Each row below holds a small network's activations on one input, seen along a few directions.
In each table, some parts of the input vary, and every possible input appears once, in random order.
Descriptions start from the smaller parts, as in this example, which fits no table here: ring(5) and (point or ring(9) or (values(2) and line(6))).
Shared parts are said once, and a part with two or three values counts as separate values.

Table:
x1: [-32  29 -11   1 -12   2  31 -28  12  -4  12  30 -25]
x2: [ -4  17 -25  67  -4  32  30  13  26 -23  40  44 -17]
x3: [ -2   0 -14  78  16  45  24  44  23 -30  41  28 -28]
x4: [  1   4 -17  77 -43 -14 -25  -8  56 -26   3  30  -3]
x5: [ 20  25 -15  68  -4 -10  13  11  40 -25  33  33 -28]
x6: [-15  -3   6  15  34  33  31  29  15 -38  11   5 -23]
x7: [ -4 -14   7 -31  60  13  12  47 -68   9   9 -37  29]
x8: [ 21 -26  38 -19 -12 -11 -34 -30  -2  16 -49 -12   2]
x9: [-24   2 -25  77 -39  33 -10  -6  44 -12   7  46   6]
x10: [  6  28  10 -58  -6 -49   8  -4 -54  44   7 -38  22]
x11: [ 13   3 -15  93 -38   5 -38  -5  58 -13 -25  21   3]
x12: [  8  21  24 -49 -14 -44   7 -24 -14  10   0  12 -26]
x13: [ -6   0  -6 -47  31  -2  28  23 -64  13   9 -31  41]
x14: [-21  -9   3  32 -13  38 -13 -26  32   0 -39   8   5]
x15: [  2  -5  17  32 -15   1 -30 -31  45   0 -39  -6  -6]
x16: [ 22 -25  24 -32 -10 -16 -34 -11 -42  38 -33 -66  51]
x17: [ 10   7  21  14  33   0  10  24  28 -36  11  -4 -34]
x18: [-36  -4   2  18 -15  19  -1 -27  33  -3 -15  19  -3]
x19: [ 22  -5  22 -40  46 -16  -7  45 -58   1  15 -53  23]
x20: [ -3 -32   6 -28  -2  17 -17  -8 -55  37 -38 -50  61]
x21: [-10  -3 -26  89 -42  50 -22  -3  43 -21 -14  33  18]
x22: [  5  25  13   6  16 -16  18  -7  33 -15  11  11 -29]
x23: [ -8  36   5   0 -15 -33  14 -32  27  -4  12  17 -36]
x24: [ 19  11  13 -52  23 -32   8  20 -52  15  12 -45  31]
x25: [ 26  -9  38 -37  39 -12  -6  27 -18 -26   2  -6 -26]
x26: [ -2 -37  19 -22 -13  24 -15 -25 -16   4 -51   0  16]
x27: [-19  17  -2   7  18  18  38  -2  19 -16  12  22 -18]
x28: [-18 -21   6 -37   4  -3  -4  -8 -51  47 -19 -32  51]
x29: [  8 -22 -99 -45  22  45 -37  35  18  62  21 -33  10]
x30: [  6 -13  24 -41  -4 -35 -21 -12 -37  48 -14 -48  41]
x31: [  8 -21  36 -37 -19 -30 -22 -27   0   4 -21  -3  -3]
x32: [ 33 -15 -86 -49  13   6 -53  33  25  54  23 -53   0]
x33: [ 20   9  31 -43  21 -27   7  -2 -11  -4  -1   8 -21]
x34: [-17 -31  17 -35 -14   4  -3 -24 -14   3 -26  14   9]
x35: [ -4  -6   9 -44  20   4  29   3 -25 -17  -2  19  -7]
x36: [  1 -22  19 -35  42  18  17  31 -29 -28  -2   7 -15]
x37: [-16   7   2 -51 -14 -12  27 -21 -30  -1  -2  25 -13]
x38: [ 11  35 -29  62 -40 -28   5 -12  33 -27  30  39 -28]
x39: [ 23   8  -3  78  17   6   6  41  36 -31  35  20 -38]
x40: [-11  -1  15  15 -22 -18 -17 -31  45 -13 -11   2 -11]
x41: [-15  29 -40  61 -40  16  21 -12  19 -25  38  52 -16]
x42: [-17  14 -13 -58  -4 -19  27   1 -69  31   7 -27  35]
- Changing only one part turns x33 into x35. The same change can be made to x23. Which row results? => x1
- Changing only one part turns x32 into x29. The same change can be made to x8. Which row results? => x26
- What do these inputs look like to the network? => values(2) and (point or (line(4) and line(5)))
- Change only the values(2) part in x3. List by row number the other rows that result. => x39
- Change only the line(5) part in x13. List by row number the other rows that result. => x7, x20, x28, x42
- Change only the line(4) part in x40. List by row number the other rows that result. => x4, x30, x31
- A walk changes only the line(4) part. It starts at x28 and steps to x34. List the rest of the walk in order. => x18, x9

Table:
x43: [  7   5  14  48 -35 -10 -17 -29  46 -18 -18  19 -11]
x44: [  1  23  13  -1  14 -18  31  12  -9 -25  28  14 -22]
x45: [  0   0  -3  47  22  27   6  24  29 -27  13  10 -17]
x46: [  4 -19  47 -97  26 -34  -7 -11 -71  47 -33 -50  34]
x47: [  2   3 -40 -17   6   8   1  17  -5  15  21  -1  -2]
x48: [ 12 -28  19 -88  34  -7 -16  13 -71  47 -30 -70  46]
x49: [ -2 -17 -13  57 -27  21 -26  -6  38  -8 -11  17   4]
x50: [ -2  15 -12 -28  -8 -16  12  -8  -5   6  16  12 -18]
x51: [-10   8  20  30   4  12  21  -2  22 -43   2  38 -29]
x52: [ -7   9  -2  15 -37 -11 -10 -35  20   6 -14   7   3]
x53: [ -1   5 -15   9  24  17  27  33 -17 -14  31  12  -7]
x54: [ -6  -5 -28  25 -25  10 -22  -9  22  15  -6  -7  19]
- Changing only one part turns x51 into x45. The same change can be made to x52. Which row results? => x54
- What do these inputs look like to the network? => values(2) and (point or ring(5))

Table:
x55: [  2 -47  61 -39  78  31  15  56 -89  -2 -24 -27  25]
x56: [ 23  30 -52  51  12  18  21  41  37 -38  63  13 -15]
x57: [ -3  18  28  34 -24  -5  17 -32  26 -32  -1  41 -26]
x58: [-18  -4  29  33 -27  -9  -1 -39  32 -18 -22  50 -16]
x59: [ -5  46  15  31  -1 -33  33   5  27 -59  37  51 -60]
x60: [ -6 -13 -44  56  -9  38 -22   9  41   9  -5  13   9]
x61: [-30 -18  29  27 -53   1 -16 -48  33 -24 -40  36  -5]
x62: [ 19  15 -50  57   0  25  13  24  36 -18  39   5  -9]
x63: [  18    6  -25 -120  -30  -58  -21  -30  -78   84  -14  -55   50]
x64: [  28  -25   36 -115   57  -34  -26   16  -36   40  -18  -55  -16]
x65: [  2  33  18  37 -15 -20  36 -20  25 -44  13  36 -40]
x66: [ -34    2    1 -119   56  -10   47   23  -97   55   27  -39   24]
x67: [-22 -21 -48  51 -30  49 -40  -2  39   2 -26  -2  17]
x68: [ 11   4 -40  55 -10  40  -6  16  35  -5  22   8   1]
x69: [ 14 -28  41 -38  -4 -31 -49 -19 -33  51 -50 -76  60]
- What do these inputs look like to the network? => values(5) or (values(2) and line(5))
- Change only the line(5) part in x61. List by row number the other rows that result. => x57, x58, x59, x65
- List by row number the other inputs of the same sort as x63. => x55, x64, x66, x69

Table:
x70: [ -2 -20  57 -87  18 -31 -11 -23 -61  37 -45 -46  32]
x71: [ -5 -31  58 -97  42 -13   5  -5 -82  31 -45 -45  36]
x72: [ 18 -11 -10 -79   7 -28 -27   1 -37  59  -7 -64  32]
x73: [-31  13 -12 113 -59  26   9 -35  69 -43   3  73 -16]
x74: [ -7  48  -1  47  40   9  78  44  22 -77  78  63 -75]
x75: [ 10 -20 -11 -92  42   2  -5  32 -81  59  -1 -59  45]
x76: [ 10 -34  12 -68  20  -3 -34   8 -46  53 -28 -63  41]
x77: [  -1   -6   32 -112   36  -24   20    3  -95   37  -17  -42   34]
x78: [  3  32 -46  60  49  33  51  70  33 -60  85  38 -52]
x79: [ -6  31 -76 109 -69  14 -24 -26 111 -22  24  57 -34]
x80: [  7   2  35 -99   1 -56  -4 -27 -49  40 -23 -44  19]
x81: [ -4 -16 -10 112 -14  57 -21   5  67 -40 -19  28  -6]
x82: [  7 -45  13 -78  44  14 -19  25 -66  49 -29 -61  43]
x83: [   3   10   19 -104   11  -48   13  -14  -77   43   -8  -42   23]
x84: [-15  42 -31  99 -76 -11   1 -55 101 -38  18  86 -54]
x85: [ 11  15  33  63 -18 -16   8 -10  54 -58   8  54 -51]
x86: [-10  -9  31  98 -27  37   2 -21  60 -61 -26  53 -22]
x87: [ 15  -4 -25 -85  17 -22 -10  14 -64  63   7 -61  36]
x88: [-22   0 -55 123 -55  49 -15  -5  79 -29   9  47  -1]
x89: [ 20   2 -13  75  -9  10 -16  18  64 -42  17  27 -32]
- What do these inputs look like to the network? => values(2) and (point or line(4) or ring(5))
- Changing only the values(2) part turns x87 into x83. The same change can be made to x88. Which row results? => x73
- Change only the ring(5) part in x87. List by row number the other rows that result. => x72, x75, x76, x82
